A small network was shown many inputs. Here are its activations along a few directions, one row for each input.
Each table varies a few parts of the input and shows all the possible inputs, shuffled.
A made-up example of a description, with smaller parts first: one of 2 separate values, together with either a single point or one of 11 places around a ring or (one of 5 places around a ring, together with one of 6 places along a line).
Shared parts are said once, and a part with two or three values counts as separate values.
In the rows, 128 means zero.

Other details of the inputs vary at random and push rows far along three fixed directions, the same in every table; ignore that.

A family of inputs:
R1: [160 133 113 191 151 114  83  93 135 137 186  92]
R2: [130 111 140  76 141 109 160 172  72 131  74  92]
R3: [124 125 128 153 146 113 116  79 135 142 161 101]
R4: [ 94 100 166  90 122 205 121 129 143 129 116 160]
R5: [123 119 100 131 148  85 133 160 119 116 121  84]
R6: [127 139 147 138  92 148 121  76 170 136 143 160]
R7: [146 130 138 134  88 137 132 102 117 151 137  86]
R8: [159 138 106 159 108 134  84  77 144 133 152 137]
R9: [104 120  88 160 149  84 103 224 110 103 154 103]
R10: [164 132 156 105  90 163 146  94 114 151 120 114]
R11: [141 131 133  98 146 135 150 132 126 138  95 146]
R12: [137 143 164 128  76 164 133  43 169 150 135 154]
R13: [122 128 136  92 127 157 118 115 115 135  93 206]
R14: [ 57 115  98 168 165 121  79 176 115  88 182 204]
R15: [ 88 129  81 166 145 130  76 187 137  89 162 220]
R16: [105 114 108 124 167  92 138 191 127  90 102 145]
R17: [140 116 167  75 190 128 193 165  83 137  84  95]
R18: [123 137  80 204 115  94  69 150 144 115 196  95]
R19: [143 119 145  92 102 139 137  84 104 156  98 121]
R20: [149 128 142  97 131 139 140 129 102 145  90 130]
R21: [123 130 107 177 129 104 112 149 167 113 164 124]
R22: [117 132 149 108  82 164 135  57 148 159 131 164]
R23: [ 87 142 121 118 132 160 119 145 142  99 128 230]
R24: [141 132 127 140  96 121 136 100 139 139 150  72]
R25: [125 129 144  72 152 142 161 150 112 130  73 167]
R26: [111 113 161  61 149 129 178 157 111 130  53 164]
R27: [101 139 127 135  89 151 104  73 160 135 154 180]
R28: [121 101 157  85 173 115 166 164  64 145  94  93]
R29: [109 128 111 129 127 119 123 110 133 125 118 142]
R30: [154 128 144  81 164 113 185 182  97 135  71  76]
R31: [172 136 121 168 122  87 122 103 157 128 146  43]
R32: [130 128 139 131 122 114 149 151 137 109 128 102]
R33: [120 130 151  81 132 161 167 149 120 131  96 175]
R34: [169 124 150 118 129 105 173 120 128 147  92  47]
R35: [ 94 120  76 156 162  83  87 199 112  99 135 144]
R36: [122 121 140 102 150 110 158 157 124 123  83 128]
R37: [123 138 137 113  88 150 113  29 149 143 125 162]
R38: [149 132  83 189 127  80  74 130 140 135 171  69]
R39: [182 133 145 100 131 124 169 115 118 147  97  59]
R40: [131 137 100 173  95 130  70  58 149 138 160 149]
R41: [117 129 142  75 147 154 164 137 111 121  69 185]
R42: [155 124 136 114 118 112 151  93 129 167 111  67]
R43: [ 82 120 126 105 105 157 112 128 112 114 123 217]
R44: [146 143 147 130  76 183 115  55 138 147 138 171]
R45: [123 135 127 141  97 133 132  97 141 135 144 109]
R46: [117 115  98 126 174  65 143 216 107 115 109  67]
R47: [140 121 142 142 158 128 137 162  98 129 154  91]
R48: [154 146 150 130  79 173 114  62 139 155 142 149]
R49: [163 124 122 139 112 110 117  98 122 167 132  72]
R50: [146 138 125 131 141 118 147 176 130 122 133  90]
R51: [154 118 181 123 143 121 184 125 119 149 133  44]
R52: [144 148 149 116  83 181 131  49 155 139 138 171]
R53: [170 150 152 124  92 153 145  77 145 141 140  92]
R54: [ 84 115 110 158 177  94 128 192 114  99 168 109]
R55: [123 128  79 162 162  93  86 191 118  86 142 137]
R56: [120 131 124 124 122 143 118 157 113 105 131 163]
R57: [133 135 138 152 157 134 135 133 131 121 168 110]
R58: [136 121 114 128 159 101 141 238  94 112 121  87]
R59: [168 145 131 127 121 128 132  90 140 133 126  95]
R60: [154 136  69 205 144  91  63 143 151 120 179 106]
R61: [ 84 128 147  84 101 160 143 105 123 118 109 196]
R62: [100 130 100 203 163 105  70  98 174  99 192 173]
R63: [ 82 122 150  71 122 148 165 150 107 126  88 175]
R64: [157 140 106 166 113 133  89  85 142 134 147 131]
R65: [177 123 155 114 125 108 170 106 136 165  98  50]
R66: [109  89 162  69 157 174 141 161 118 133  78 119]
R67: [161 152 106 186 114 122 112 116 161 121 177  81]
R68: [ 78 124 126 120 123 145 124 139 149  90 124 228]
R69: [149 122 110 159 122  94 123 169 115 143 156  46]
R70: [ 61 122 107 120 124 139  96 168 112  86 133 229]
R71: [156 137 158 137  87 142 153  74 155 147 131  92]
R72: [ 57 124  95 119 151 121 102 151 132  96 113 230]
Description of these inputs: one of 2 separate values, together with either a single point or (one of 5 places around a ring, together with either a single point or one of 6 places along a line).
The inputs of R26 and R6 match in every part but the choice among 2 separate values. If R49 is changed in the same way as R26 into R6, which row does it become?
Answer: R69
The inputs of R29 and R45 match in every part but the choice among 2 separate values. If R38 is changed in the same way as R29 into R45, which row does it become?
Answer: R9
Which other rows does R10 become when the choice among 2 separate values takes its other values? List them by row number.
Answer: R8
Which other rows does R5 become when the place on the ring of 5 takes its other values? List them by row number.
Answer: R8, R16, R19, R39
Which other rows does R21 become when the place on the line of 6 takes its other values? List them by row number.
Answer: R6, R12, R32, R68, R71

A family of inputs:
R73: [100  99 105  74 146  97 144 212  64 115  60 119]
R74: [178 136 131 164  70 136 107 102 125 170 178  28]
R75: [103 134 106 148 171 111 139 245 132  66 143 141]
R76: [121 129 131 182 137 133 103 102 164 132 194 110]
R77: [177 114 126 149 172  75 145 125 122 150 125  21]
R78: [132 106 127 108 201  73 166 194  97 133  86  64]
R79: [147 152  94 160 137 105 103 116 163 105 133 150]
R80: [130 150  71 198 119  74  79 126 193  95 153 129]
R81: [140 127 130  88 123 104 177 139 136 121  64  96]
R82: [110 131 106  96 144  95 149 179 142  98  78 158]
R83: [ 72 139  81 122 146 114 115 165 158  79  91 246]
R84: [ 82 104 207  57 134 181 183 115 110 142  86 177]
R85: [134 154 154 154  52 171 116  42 200 133 161 156]
R86: [112 153 127 153  81 165 119  87 190 115 158 180]
R87: [156 135 145 123 123 116 185 192 137 125 119  48]
R88: [165 159  76 198 125  91  85  98 184 110 162 115]
R89: [ 90 129  81 129 111 132  71 116 120 123 116 216]
R90: [106 107 173  92 188 147 174 181  90 120 115 123]
R91: [100 132  73 149 112 122  54 118 127 122 136 213]
R92: [153 150 121 176 105 136 121 126 176 112 178 114]
R93: [157 121 179 140  97 153 150  32 157 168 165  34]
R94: [ 79 122 111 177 160 128 100 145 158 102 183 152]
R95: [136 122  94 123 152 101 103 178  77 124 109 120]
R96: [114 119 103 173 167  78  94 123 151 118 144 109]
R97: [115 120 154  38 117 176 136 100  62 152  51 222]
R98: [154 119 132  78 130 125 144 147  63 154  70 107]
R99: [122 128 132  80  72 160 100  49 118 162  96 193]
R100: [148 123 170 139 135 155 144  87 136 152 163  92]
R101: [121 116 165  91  80 163 143 136  92 151 111 113]
R102: [151 135 119 103 145  99 166 167 129 118  76 114]
R103: [125 117 163  77 152 149 152  70 117 155  81 175]
R104: [194 150 154 150 108 132 162 118 147 140 155  21]
R105: [164 125 194 116 115 169 165  53 134 176 146  70]
R106: [123 135  93 190  96 146  56 127 136 118 206 154]
R107: [126 145 123 162  96 152 116 111 182 104 164 173]
R108: [ 86 138  91 162 150 121 115 219 158  63 156 191]
R109: [183 136 139 160 146 113 111  35 145 165 153  61]
R110: [ 62 113  92 104 131 122  83 172  98 102  88 241]
R111: [118 136 147  57 117 147 171 115 134 131  44 212]
R112: [171 127 149 128 163 115 137  69 119 161 123  68]
R113: [152 108 125  78 132 109 152 174  62 148  65  95]
R114: [103 135 129 135  91 191  74  89 116 127 168 217]
R115: [145 151  87 212 139  98 105 185 172  85 197  78]
R116: [169 151 156 139  62 149 146  66 186 148 159  70]
R117: [107 126  96 162 109 129  92 175 117 118 168 114]
R118: [110 126 179 124  98 206 116   5 165 151 160 218]
R119: [146 111 150  96 178 112 163 126 102 148  89 103]
R120: [125 115 132 111 173  99 154 131 117 142  93  93]
R121: [134 130 125 196 157 125 100 115 153 122 204  88]
R122: [162 117 125 137 164  69 142 125 131 150 127  13]
R123: [126 113 183  95 130 151 169 106 128 153 131  85]
R124: [126 127 109  96 171  94 165 215 115  94  67 153]
R125: [153 110 109  96 154  91 145 211  57 137  80  75]
R126: [104 123 125 173 181 129 103 151 134 102 188 132]
R127: [ 83 105 170  48 140 162 160  60 119 141  58 214]
R128: [126 119 149  93 104 164 141 160  81 143 118 129]
R129: [161 120 163  96 162 126 162  80 108 164  91  91]
R130: [ 96 128  81 180 147  84 126 236 163  60 164  93]
R131: [189 131 134 107  89 128 127  77  96 183 103  66]
R132: [100 136  97 174  71 154  48  95 155 122 203 175]
R133: [106 136  58 170 163  77  96 194 162  67 128 189]
R134: [148 115 137 114 141 124 149 219  61 132 128  44]
R135: [ 85 117 130 113  80 172 104 118 116 122 140 179]
R136: [164 120 158 111  80 160 143 116  95 165 132  74]
R137: [ 94 131 142  88 123 100 170  93  86 138  97 178]
R138: [ 79 117 141  82 121 186 123 170  78 115 110 231]
R139: [114 149 170 138  59 153 146  11 132 158 182 153]
R140: [141 147  76 171 164  79 104 169 151  89 136 126]
The inputs of R97 and R114 match in every part but one. If R80 is changed in the same way as R97 into R114, which row does it become?
Answer: R85
The inputs of R91 and R74 match in every part but one. If R96 is changed in the same way as R91 into R74, which row does it become?
Answer: R84
What is each input in this table made of?
Answer: one of 2 separate values, together with either a single point or (one of 3 separate values, together with one of 11 places along a line)
Which other rows does R125 become when the choice among 3 separate values takes its other values? List them by row number.
Answer: R119, R124
Which other rows does R76 become when the choice among 3 separate values takes its other values? List them by row number.
Answer: R74, R87
